A small network was shown many inputs. Here are its activations along a few directions, one row for each input.
Each table varies a few parts of the input and shows all the possible inputs, shuffled.
Descriptions start from the smaller parts, as in this example, which fits no table here: one of 4 places along a line, together with either a single point or one of 11 places along a line or (one of 3 separate values, together with one of 8 places around a ring).
Shared parts are said once, and a part with two or three values counts as separate values.
(in the rows, 128 means zero)

Table:
R1:  85 174  94 119 131 148 130  98  71  61 137 148  80 156 145
R2: 119  97  83 102 140 152 183 115  92 122 102  92 160  79 122
R3: 150 107 179 118 156  77 172  98 168 138  82 122 174 127 126
R4: 128 133 117  92 156 128 165  86 138  96  90  96 161 102 180
R5: 168  65  96 146 166 155  29 111 162 185 225  73 145 171 128
R6: 118 146 198 110  96 111 118 178 169 142 125 130 115  98  86
R7: 132 165 206 150 124 110 155 119  99 154 102 176  96 146 104
R8:  81 183 145 106  95 135 108 195 152 113 152 127  93 107 121
R9: 213  81  96 189 184 146  67  61  93 169 182 102 112 218 139
R10: 139 142 183 140  78 110 118 175 147 150  94 188 127 116 101
R11: 208  57  78 193 145 151  23 112 142 170 190 127 153 186 150
R12:  74 114  63 123 118 159 172 155  95  89 141 102  99 112 141
R13: 159 128 185 127 157 103 147  69  98 130  79 162 146 145  76
R14:  92 186 139 134 113 121 174 160 155 124 134 139  97 143 182
R15: 196  68  96 174 173 121  78  88 142 189 194  67 153 210 194
R16: 133 154 123 105 157 148 141  49  67  91  85 135 138 122 128
R17: 158 102 161 124 105  97 107 113 153 130  68 172 178 108  73
R18:  91 203 151 147 112 137 147 132  85 118 135 172  73 160 136
R19: 102 130 117  81 136 139  97 112 149  91 116  87 155  58 113
R20: 136 109 175  92 129  99 112 124 179 126 106 112 163  90  54
R21:  64 156  91  91 121 144  88 165 143  62 151  98 102 100 132
R22:  83 148  63 112 100 146  90 152 127  62 126 162 106 116 146
R23: 128 124  93  99 113 148  97 102 128  92  77 153 169  76 130
R24: 192  46  73 178 175 142  92 113 109 209 200  65 139 184 146
R25: 136 150 193 133 122  88 182 146 165 157 106 143 118 127 150
R26:  92 147 118 139  91 144 192 187 102 147 150 135  94 116 133
R27: 134 115 169 141 100 111 200 177 111 179 125 137 121 102 102
R28:  82 156  83 113 139 131 156 135 140  61 136 109 105 137 194
R29: 148  75 146 125 137 103 192 127 120 164 102 120 171 102  72
R30:  99 178 125 135  74 137 110 187 138 118 125 187 102 125 134
Describe the family of inputs behind these rows. -> one of 5 separate values, together with either a single point or one of 5 places around a ring
Changing only the choice among 5 separate values turns R28 into R1. The same change can be made to R3. Which row results? -> R13
List by row number the other rows that have the choice among 5 separate values in common with R10. -> R11, R17, R22, R23, R30
Start at R21 and move only the place on the ring of 5, one step at a time. The first step leads to R19. Which rows follow, in order? -> R20, R6, R8

Table:
R31: 166  81  89 162 151 131 139 115 126 169 151 103 149 159 172
R32: 183  67 126 123 187 122 113  52 131 143 123  82 176 136 113
R33: 162  57  72 133 154 152  79 106 121 139 162  81 158 127 108
R34: 137 149 155 151  99 110 131 148 136 134 105 188 120 146 130
R35: 173  90 130 151 184 122 152  75 103 171 145  83 141 168 142
R36: 169 105 133 136 118 120  77 115 156 144 107 159 168 124 121
R37: 173 116 175 125 153 113  94  72 134 144 100 139 160 132  91
R38: 142  85  76 119 159 138  53 112 164 117 175  65 150 141 152
R39:  86 181 136  85 139 125 198  77  86  60  59 145 128 100 128
R40: 115 161 122 152 126 140 121 154 132 141 184 123  78 177 175
R41: 178  57  84 134 155 125  95  93 151 143 129 100 184 132 141
R42: 149  77  76 157 149 154 119 125  98 165 186  89 128 154 135
R43:  82 140 154  94  79 124 170 204 141 132 110 136 125  55  67
R44: 100 183 148 136 105 126  92 161 155 107 151 159  85 151 139
R45: 103 144 210  92 109  87 203 153 155 138  78 131 145  72  83
R46: 150 130 130 172 119 124 159 141 114 166 137 148 109 168 169
R47:  68 168 164  88  86 111 153 211 192 110 119 118 114  63 118
R48: 118 143 138 149  96 137 107 158 102 133 137 174  92 140  91
R49: 131 107  81 145 157 144 100 128 143 144 196  74 118 169 179
R50:  49 196 100  77 117 147 150 129 119  32 100 133 101  85 166
R51:  78 172 103  92 111 135 186 116 100  50  60 158 129  89 155
R52: 159 142 170 160 152 112 171 104  92 167 135 132 103 180 139
R53: 131 138 124 119 121 133  30 135 170 115 154 124 131 134 129
R54: 141 158 194 141 132 100 144 104 113 136 100 172 112 158 102
R55:  98 137 176 100  83  98 189 192 171 130  82 145 146  64 108
R56:  62 168  85  89 112 158 165 125  71  51  88 149 107  81 118
R57: 131 128 114 167 116 148 137 151  85 164 172 135  86 162 130
R58: 150 104 118 134 114 149  57 130 123 140 138 141 140 119  82
Describe the family of inputs behind these rows. -> one of 4 places along a line, together with either one of 2 separate values or one of 5 places around a ring
Changing only the place on the line of 4 turns R50 into R39. The same change can be made to R44. Which row results? -> R54
Change only the choice among 2 separate values in R51. List by row number the other rows that result. -> R55
Start at R35 and move only the place on the line of 4, one step at a time. The first step leads to R31. Which rows follow, in order? -> R42, R49

Table:
R59:  98 142  93 150 113 152 117 185 135 140 202 106  77 153 170
R60: 127 111 137 143  97 123 111 199 174 173 169 116 123 121 124
R61: 204  61 123 197 167 122 119 111 117 231 197  95 133 213 146
R62: 207  65 110 158 196 123  89  46 132 164 155  81 165 188 160
R63:  89 186 118 137 100 144 123 146  96  89 130 176  75 148 142
R64:  77 152  74  98 129 155 165 116  87  63 106 123 117  99 146
R65: 110 153  91 144 111 156  63 149 120 106 176 142  88 161 146
R66: 134  97 154  91 132 109 166 106 130 120  67 125 179  68  71
R67: 143 122 211 138 105  89 177 175 156 187 111 142 134 111  85
R68:  79 175 118 142 102 138 178 183 111 119 154 139  66 142 166
R69: 104 172 185 132  95 104 209 176 122 148 105 156  99 117 123
R70:  95 119  46 103 141 168 105 115 108  78 147  86 129 105 148
R71: 104 142  79 109 145 148  88 117 138  85 157  96 118 135 174
R72: 220  79 124 192 168 135  63  73 107 195 172 131 135 213 130
R73: 123  85  85  93 127 141 100 129 146 104 118  96 169  75 106
R74: 142 127 188 101 135  89 150 104 163 127  73 132 168  98  97
R75: 131 113 123 103 133 121  83 129 181 113 125 106 158 105 131
R76: 112 182 186 128  95 113 152 138 107 119  82 194 104 123 102
R77:  97 145 136  88 123 127 196 109 100  89  64 142 146  73 106
R78:  83 175 107 106 134 135 152 117 118  68 111 131 108 124 169
R79: 150 138 207 134 106  99 120 135 140 155  88 182 135 118  66
R80: 199  34  71 150 192 144 106  47  92 161 146  72 179 155 134
R81: 104 168 170  97 126 107 183 108 132  95  68 149 137  99 130
R82: 138 127 136 139 101 129  56 160 160 142 147 154 129 128 101
Describe the family of inputs behind these rows. -> one of 4 places along a line, together with either a single point or one of 5 places around a ring
Changing only the place on the line of 4 turns R76 into R69. The same change can be made to R63. Which row results? -> R68
List by row number the other rows that have the place on the line of 4 in common with R74. -> R62, R71, R75, R78, R81
Start at R70 and move only the place on the ring of 5, one step at a time. The first step leads to R64. Which rows follow, in order? -> R77, R66, R73
Change only the place on the line of 4 in R80. List by row number the other rows that result. -> R61, R62, R72
